These are the activations of a small neural network, seen along a few directions. Each row is one input.
Each table varies a few parts of the input and shows all the possible inputs, shuffled.
Descriptions start from the smaller parts, as in this example, which fits no table here: one of 2 separate values, together with either a single point or one of 11 places along a line or (one of 4 places along a line, together with one of 5 places around a ring).
Shared parts are said once, and a part with two or three values counts as separate values.
In the rows, zero is written as 128.

Other details of the inputs vary at random and push rows far along two fixed directions, the same in every table; ignore that.
These rows show it; all are for the same input, with only those details redrawn:
[158 125 132 158 158 156 120 145 100 130 139 144 117 112]
[109 124 107 105  78 146  69 106 122  97 142 105 128 154]
[ 73 137 111  62   5  99  65  88 156 110 165 113 130 189]
[142 145 161 137 105  88 160 144 136 175 176 187 108 133]
[155 140 160 152 134 106 162 152 123 171 167 184 108 119]

A family of inputs:
row 1: [161 121 134 155 168 170 123 143 100 125 129 143 118 109]
row 2: [159 135 158 147 137 105 164 154 123 171 166 185 108 119]
row 3: [122 116 105 113 121 185  69 109 109  81 117  94 129 138]
row 4: [102 123 113  89  87 155  71 100 127  87 131 103 132 159]
row 5: [ 86 136 115 111 126 111 162 110 136 148 130 124 141 153]
row 6: [158 125 134 158 165 163 121 144  98 127 136 142 115 111]
row 7: [ 74 140 159 107  48  24 185 122 184 194 160 175 128 164]
row 8: [ 91 133  80  95 120 142 107  95 132  82 107  87 149 135]
row 9: [143 115 125 124 126 160  67 107 127  84  94  61 141 134]
row 10: [147 132 117 138 168 129 145 139 129 119 101 109 127  77]
row 11: [128 120 156 163 160  93 191 155 134 174 128 167 131 111]
row 12: [168 123 156 145 150 128 121 130 133 135 113 104 125 117]
row 13: [144 115 113 169 244 183 167 145  85 126  96 117 145  99]
row 14: [120 120 106 116 104 161  70 114 111  94 134 102 129 142]
row 15: [151 112 134 162 191 144 147 158 113 115  77 110 137  94]
row 16: [ 96  95  93 131 132 160  95 115 117  88  94  72 147 129]
row 17: [141 141 161 129 102  84 161 145 140 176 175 189 112 137]
row 18: [ 94 147 108  90  94  85 161 103 154 132 139 131 133 139]
row 19: [124 117 104 115 100 161  71 114 114  95 132 105 132 142]
row 20: [155 137 166 141 149 114 173 150 124 168 159 183 103 119]
row 21: [ 93 113 125 127 103 101 141 125 148 145 119 127 141 140]
row 22: [159 107 129 178 219 160 140 157  99 116  67 105 130  80]
row 23: [144 142 167 131 119  94 167 145 136 174 167 192 111 132]
row 24: [109 128  74 122 160 169 102 103 113  79  92  81 143 116]
row 25: [184 120 155 168 185 155 120 145 120 123  98 104 128 104]
row 26: [ 93 134 128  72  22  95  60  77 172 105 125  66 136 183]
row 27: [131 118 111 149 208 160 170 134  97 135 107 118 141 112]
row 28: [135 136 104 144 183 147 164 133 116 113 110 122 134  99]
row 29: [146 112 137 155 187 136 144 151 115 118  79 113 139  97]
row 30: [104 122 108  90  70 139  74 104 129  96 144 104 126 161]
row 31: [104 124 109 100  93 165  67  99 121  85 129  94 126 154]
row 32: [110 154 166  93  32  46 159 123 172 189 192 197 112 168]
row 33: [108 154 168  90  38  44 160 125 171 186 194 197 114 169]
row 34: [115 129  89 108 123 146  89 116 140  77  89  73 149 107]
row 35: [118 119 107 116 116 175  69 110 108  85 125  95 127 141]
row 36: [115 126 156 148 127  76 191 151 152 176 137 170 131 129]
row 37: [149 110 132 156 187 137 147 151 112 119  80 108 132  95]
row 38: [131 121 112 154 210 167 168 141 101 128 104 119 145 115]
row 39: [107 141 140  92  61  98 119 120 153 138 164 153 120 167]
row 40: [125 137 139 145 172 106 211 141 130 184 132 166 132 126]
row 41: [149 136 116 150 180 135 138 140 127 120  94 114 129  75]
row 42: [146 127 131 138 128 136 120 143 120 132 147 148 119 132]
row 43: [141 126 136 130 132 141 125 134 116 130 145 143 113 129]
row 44: [148 110 131 157 181 138 144 150 116 126  76 113 137  95]
row 45: [186 118 153 171 184 158 118 137 117 128  95 105 129 100]
row 46: [150 127 134 143 140 147 123 144 115 126 141 147 118 127]
row 47: [ 62 142  77  61  50 103 102  75 164  97 123  93 148 166]
row 48: [152 149 145 145 150  84 186 150 154 169 121 162 121  84]
row 49: [110 129  91 102 120 139  89 111 139  80  92  72 147 107]
row 50: [140 145 168 126 116  95 170 147 144 170 166 188 107 139]
Question: What is each input in this table made of?
Answer: one of 5 separate values, together with either a single point or one of 4 places along a line or one of 5 places around a ring
Question: Changing only the choice among 5 separate values turns row 40 into row 5. The same change can be made to row 48. Which row results?
Answer: row 41
Question: Change only the choice among 5 separate values in row 8. List by row number the other rows that result.
Answer: row 18, row 24, row 28, row 47
Question: List by row number the other rows that have the choice among 5 separate values in common with row 2.
Answer: row 10, row 12, row 16, row 18, row 20, row 27, row 30, row 37, row 43
Question: Change only the choice among 5 separate values in row 4. List by row number the other rows that result.
Answer: row 3, row 20, row 31, row 50

A family of inputs:
row 51: [141 130 155 144 158 109 180 143 128 166 130 160 122 125]
row 52: [154 138 159 148 166 112 175 140 128 164 129 154 120 118]
row 53: [134 126 120 125 108 142  91 121 128 114 129 118 124 125]
row 54: [145 127 113 132 168 176 111 124 108 102 113 100 135 123]
row 55: [120 124 123 113 125 146 115 122 119 108 130 125 122 138]
row 56: [119 115 123 132 121 136 112 135 130 120 120 124 139 137]
row 57: [121 133 107 123 127 118 133 127 129 114 122 121 131 110]
row 58: [157 135 150 163 166 116 171 138 127 171 135 156 122 109]
row 59: [152 133 149 149 175 128 181 151 119 160 139 165 123 117]
row 60: [137 111 126 132 143 152 112 137 120 106 109 112 137 129]
row 61: [106 136 129 100  49  93 104 107 166 132 145 122 138 160]
row 62: [146 151 148 129 145  94 178 145 145 155 130 159 119 104]
row 63: [111 120 125 124 106 112 117 118 130 125 126 109 129 136]
row 64: [154 141 165 131 127 103 155 147 136 158 144 166 110 119]
row 65: [130 113 123 117 126 153  98 130 116 101 116 114 126 130]
row 66: [133 118 127 132 149 153 103 122 118 104 101  89 131 121]
row 67: [ 90 131 113 100  86 121 120 111 139 129 144 127 141 159]
row 68: [142 140 131 139 131 132 130 126 125 136 146 146 114 120]
row 69: [117 125 104 112 139 143 118 126 128  97 102 105 136 117]
row 70: [130 125 127 144 155 151 132 137 107 126 134 147 122 119]
row 71: [123 133 121 124 116 127 122 124 119 123 146 135 117 134]
row 72: [ 90 124 123  91  58 106  98 115 146 122 144 132 129 159]
row 73: [ 93 133 127  89  36  75 111 110 162 133 152 125 136 171]
row 74: [146 113 115 145 149 161  99 137 100 103 119 114 122 111]
row 75: [109 114 127 134 124 129 122 128 127 127 116 117 132 131]
row 76: [130 131  99 130 142 145 107 118 128 101 108 102 136 102]
row 77: [130 123 100 134 148 161 110 123 105 107 126 103 137 127]
row 78: [134 125 160 140 143 101 167 144 134 158 128 151 119 124]
row 79: [139 125 138 151 143 128 130 127 128 137 121 120 127 113]
row 80: [121 126 123 130 125 120 134 120 123 137 130 120 132 136]
row 81: [107 147 125 100  70  94 130 105 159 150 163 137 131 157]
row 82: [141 129 120 126 150 170 102 121 108  96 119 109 121 123]
row 83: [113 119 120 133 135 137 129 124 121 132 117 122 137 136]
row 84: [146 141 163 128 117  91 157 144 150 159 141 157 125 133]
row 85: [119 123 103 135 152 147 128 134 120 107 105 120 135 104]
Question: Changing only one part turns row 83 into row 80. The same change can be made to row 56. Which row results?
Answer: row 73
Question: What is each input in this table made of?
Answer: one of 5 places around a ring, together with either a single point or one of 6 places around a ring
Question: List by row number the other rows that have the place on the ring of 5 in common with row 54.
Answer: row 52, row 62, row 64, row 66, row 82, row 84
